Each row below holds a small network's activations on one input, seen along a few directions.
Each table varies a few parts of the input and shows all the possible inputs, shuffled.
Descriptions start from the smaller parts, as in this example, which fits no table here: one of 2 separate values, together with either a single point or one of 11 places around a ring or (one of 6 places along a line, together with one of 8 places around a ring).
Shared parts are said once, and a part with two or three values counts as separate values.
In the rows, 100 means zero.

Table:
r1: [ 99,  95, 130, 129,  87,  58, 101,  40,  39, 161, 110, 105, 112,  87, 160]
r2: [ 93,  97, 120, 146,  88,  58, 102,  25,  20, 166, 125,  81, 103,  85, 152]
r3: [115,  73,  85,  69, 102, 119, 106, 135, 117, 114,  76, 128, 121, 122,  75]
r4: [112,  71,  94,  86, 100, 112, 115, 113, 125,  96,  97, 110, 118, 113,  77]
r5: [100,  87,  74,  65, 100, 122, 100, 130, 106,  98,  70, 108,  99, 111,  75]
r6: [ 92, 100,  64,  81,  99, 115, 102, 115, 108,  75,  83,  86,  83,  99,  79]
r7: [100, 117, 104,  84, 105, 115,  79, 136, 110,  93,  77, 120,  89, 106,  87]
r8: [112, 100, 123, 104, 106, 106,  93, 120, 128,  91, 105, 122, 109, 108,  89]
r9: [ 92, 128,  92,  98, 105, 109,  80, 121, 111,  71,  90,  98,  74,  96,  90]
r10: [ 87, 134,  94, 111, 106, 103,  88, 101, 117,  57, 113,  71,  77,  84,  97]
r11: [ 99,  95, 135, 147,  93,  54, 121,  24,  36, 166, 132, 108, 115,  90, 161]
r12: [ 98,  84,  87,  90,  98, 107, 119,  98, 122,  74, 113,  75, 107, 100,  87]
r13: [ 87, 106,  66,  94, 100, 109, 111,  96, 115,  59, 106,  59,  85,  86,  86]
r14: [115, 101, 115,  88, 108, 113,  84, 142, 121, 107,  83, 140, 111, 117,  87]
r15: [ 98, 113, 116, 107, 104, 101,  97, 104, 125,  71, 120,  88,  98,  97,  99]
What is each input in this table made of?
Answer: either one of 3 separate values or (one of 2 separate values, together with one of 6 places around a ring)
Change only the place on the ring of 6 in r13. List by row number the other rows that result.
Answer: r3, r4, r5, r6, r12

Table:
r16: [117,  92, 137, 123, 102,  80, 103,  81,  84, 151, 109, 137, 125, 108, 122]
r17: [ 83, 108,  81, 119,  92,  85, 104,  58,  68, 100, 110,  60,  82,  81, 116]
r18: [ 96, 114, 128, 128, 104,  80, 107,  68,  85, 114, 131,  92, 106,  93, 126]
r19: [ 91, 119, 116, 140, 100,  76, 105,  56,  90,  91, 134,  72,  89,  80, 124]
r20: [ 97,  85, 103, 100,  90,  88, 106,  75,  61, 141,  92, 103, 105, 102, 118]
r21: [ 92, 107,  53,  79, 113, 141, 101, 137, 150,  25,  96,  76,  70, 105,  39]
r22: [ 85, 128,  99, 133,  96,  78,  89,  61,  65,  97, 116,  69,  72,  77, 128]
r23: [113, 103,  84,  58, 109, 125,  87, 167, 152,  81,  56, 139, 110, 118,  71]
r24: [103,  88,  73,  57, 110, 142, 106, 154, 141,  62,  78, 116,  95, 121,  38]
r25: [ 92, 129, 136, 136, 106,  79,  86,  72,  71, 116, 126, 100,  92,  90, 134]
r26: [116,  79,  72,  63, 115, 144, 100, 163, 144,  81,  72, 135, 105, 133,  38]
r27: [ 93,  80,  82,  98,  94,  92, 122,  68,  76, 115, 111,  71, 111,  93, 111]
r28: [ 95, 121,  79,  78, 104, 129,  78, 146, 161,  23,  91,  74,  83,  92,  57]
r29: [ 90, 122, 112, 122, 100,  82,  91,  74,  60, 120, 113,  89,  89,  91, 130]
r30: [101,  64,  90,  91,  88,  90, 122,  73,  73, 133,  96,  94, 117, 101, 110]
r31: [105,  74, 113, 105,  89,  83, 121,  71,  86, 125, 112, 102, 119, 104, 121]
r32: [114,  58,  90,  93,  92,  92, 119,  81,  76, 151,  89, 117, 130, 108, 107]
r33: [100, 113, 145, 128, 100,  78,  85,  76,  67, 133, 112, 123,  98,  97, 133]
r34: [117,  69, 113, 108,  93,  85, 117,  79,  88, 144, 105, 125, 132, 111, 118]
r35: [104,  97, 137, 120,  98,  78, 107,  72,  82, 132, 117, 115, 112, 101, 125]
r36: [100, 104,  85,  57, 100, 125,  92, 162, 152,  62,  68, 116,  91, 110,  71]
r37: [ 99, 105, 121, 113,  93,  80,  92,  78,  57, 138,  98, 112,  94,  99, 129]
r38: [ 97,  90, 104, 113,  95,  84, 121,  67,  89, 107, 127,  80, 112,  97, 122]
r39: [110,  95, 101,  60, 103, 134,  83, 168, 152,  62,  73, 114, 103, 112,  59]
r40: [ 98,  99,  65,  67, 115, 145, 103, 154, 145,  46,  94,  94,  86, 115,  40]
r41: [121,  93, 101,  64, 106, 135,  83, 175, 154,  79,  63, 135, 117, 115,  56]
r42: [111, 100, 121, 116,  97,  82,  88,  87,  60, 156,  92, 136, 108, 106, 126]
r43: [ 88,  86,  69, 110,  90,  88, 120,  56,  81,  92, 114,  52,  95,  80, 109]
r44: [102, 111,  93,  68, 108, 135,  83, 163, 155,  46,  87,  93,  97, 103,  60]
r45: [ 86, 135, 123, 148, 102,  76,  84,  60,  75,  93, 129,  80,  75,  76, 131]
r46: [ 89, 102,  93, 108,  96,  90, 106,  71,  64, 123, 107,  80,  99,  94, 118]
r47: [ 94, 123,  78,  64, 107, 129,  94, 158, 152,  44,  78,  96,  88,  98,  75]
r48: [ 92,  96,  92, 124,  91,  80, 119,  55,  93,  84, 129,  60,  96,  83, 120]
r49: [113, 107, 144, 131, 104,  79,  82,  85,  70, 152, 104, 145, 111, 104, 131]
r50: [109,  80, 102, 102,  94,  89, 102,  83,  63, 159,  85, 126, 118, 109, 115]
r51: [ 86, 126,  66,  76, 103, 123,  89, 147, 159,  23,  86,  74,  70,  91,  70]
The inputs of r30 and r32 match in every part but one. If r20 is changed in the same way as r30 into r32, which row does it become?
Answer: r50
What is each input in this table made of?
Answer: one of 4 places along a line, together with either one of 3 separate values or one of 6 places around a ring
Change only the choice among 3 separate values in r21. List by row number the other rows that result.
Answer: r28, r51

Table:
r52: [ 90, 128,  65,  76, 103, 121,  76, 141, 131,  50,  71,  93,  68,  94,  76]
r53: [101,  54,  84, 107,  82,  78, 130,  45,  51, 147, 112,  76, 122,  99, 123]
r54: [ 86, 126, 104, 131,  92,  70,  91,  55,  50, 126,  99,  85,  81,  76, 143]
r55: [ 86, 146, 143, 144,  99,  68,  75,  58,  66, 109, 129,  81,  82,  75, 148]
r56: [103,  57,  53,  53,  95, 132, 119, 129, 132,  74,  77,  80, 111, 110,  51]
r57: [ 90,  98,  50,  59, 104, 134, 102, 137, 115,  70,  71,  90,  80, 110,  54]
r58: [125,  81, 160, 112,  97,  77,  90,  94,  57, 193,  85, 180, 132, 123, 135]
r59: [131,  88, 119,  65, 112, 129,  75, 181, 138, 124,  57, 180, 129, 136,  68]
r60: [ 87,  94,  84, 114,  95,  83, 114,  53,  31, 143, 102,  85,  93,  90, 126]
r61: [ 88, 147, 107,  93, 110, 119,  63, 148, 144,  34,  99,  87,  69,  94,  82]
r62: [106,  81,  79,  67, 102, 124, 125, 133, 160,  53,  99,  91, 114, 106,  66]
r63: [103, 111, 103, 102, 113, 122,  97, 137, 158,  40, 118,  95,  90, 104,  61]
r64: [101, 109, 139, 153, 104,  72, 107,  44,  81, 112, 149,  90, 104,  88, 130]
r65: [101,  78, 111, 122,  92,  70, 135,  43,  84, 128, 132,  86, 126,  95, 135]
The inputs of r58 and r59 match in every part but one. If r55 is changed in the same way as r58 into r59, which row does it become?
Answer: r61
What is each input in this table made of?
Answer: one of 2 separate values, together with either a single point or one of 6 places around a ring
Change only the place on the ring of 6 in r57. List by row number the other rows that result.
Answer: r52, r56, r61, r62, r63

Table:
r66: [105,  74,  76,  91,  89,  95, 109,  89,  77, 130,  80, 111, 103, 105,  99]
r67: [107, 113, 139, 120, 109,  93,  93,  93,  91, 119, 105, 137,  98, 105, 110]
r68: [100, 100, 109, 105, 100,  96,  81, 103,  70, 136,  78, 121, 100, 102, 113]
r69: [ 84, 128,  93, 119,  93,  71, 103,  60,  71, 108, 107,  75,  89,  75, 148]
r70: [109,  94, 125, 120, 101,  86, 108,  84, 111, 115, 121, 104, 122, 101, 108]
r71: [ 98, 109,  92,  78,  96, 109,  92, 127, 138,  66,  86,  92,  97,  95,  93]
r72: [105, 111, 127, 108, 103,  93,  82, 109,  73, 132,  98, 129,  98, 103, 110]
r73: [ 98, 108,  86,  79, 102, 119,  93, 134, 135,  64,  87,  98,  93, 101,  78]
r74: [100, 106,  80,  80, 109, 128,  93, 142, 132,  64,  88, 103,  89, 108,  62]
r75: [101,  64,  96,  91,  99,  99, 128,  85, 100, 111, 114,  98, 121, 110,  96]
r76: [102,  94,  93,  84,  94,  99,  90,  94,  68, 138,  77, 111, 105, 106, 109]
r77: [104,  68,  87,  89,  95, 105, 129,  91,  83, 123,  95,  97, 116, 109,  93]
r78: [110,  99, 135, 125, 102,  89,  96,  91,  96, 115, 124, 116, 110, 112, 115]
r79: [ 98, 112,  98,  80,  92,  99,  92, 120, 139,  66,  87,  87,  99,  91, 106]
r80: [ 64, 137,  80, 141, 101,  89, 102,  43,  76,  44, 147,  13,  49,  62, 107]
r81: [101, 105,  74,  81, 118, 137,  93, 149, 130,  65,  89, 107,  85, 116,  47]
r82: [114,  78, 110, 108,  99,  94, 116,  85, 110, 105, 117, 102, 127,  97, 106]
What is each input in this table made of?
Answer: either one of 2 separate values or one of 5 places along a line or one of 10 places around a ring
Which other rows belong to the same alternative as r80? List them by row number.
Answer: r69

Table:
r83: [ 94, 116,  88,  93, 103, 111,  97, 119, 134,  54, 102,  84,  86,  94,  85]
r84: [ 95, 124, 149, 115,  89,  66,  78,  75,  64, 139, 105, 103, 108,  88, 161]
r85: [ 92,  98, 103, 140,  88,  73,  90,  42,  46, 126, 118,  66,  89,  80, 128]
r86: [114,  54,  54,  36,  86, 118, 114, 138, 110, 128,  37, 128, 128, 119,  82]
r87: [ 79, 136,  65,  87, 113, 131,  83, 134, 118,  38,  93,  71,  55,  93,  61]
r88: [129,  64, 125,  76, 115, 137,  89, 164, 124, 122,  86, 162, 127, 145,  46]
r89: [ 87, 126,  76,  89, 108, 120,  90, 126, 126,  46,  98,  78,  71,  94,  74]
r90: [111, 117, 144, 143, 107,  69,  93,  69,  49, 172, 102, 161, 104, 104, 144]
r91: [109,  97, 109, 101,  98,  96, 107, 105, 144,  75, 112,  96, 117,  96, 103]
r92: [102, 106, 100,  96, 100, 103, 104, 110, 142,  63, 106,  91, 102,  94,  95]
r93: [ 89,  63,  86, 124,  93,  77, 155,  17,  43, 136, 142,  60, 113,  94, 122]
What is each input in this table made of?
Answer: either one of 2 separate values or one of 4 places along a line or one of 5 places along a line
Which of the alternatives is r86?
Answer: one of 2 separate values
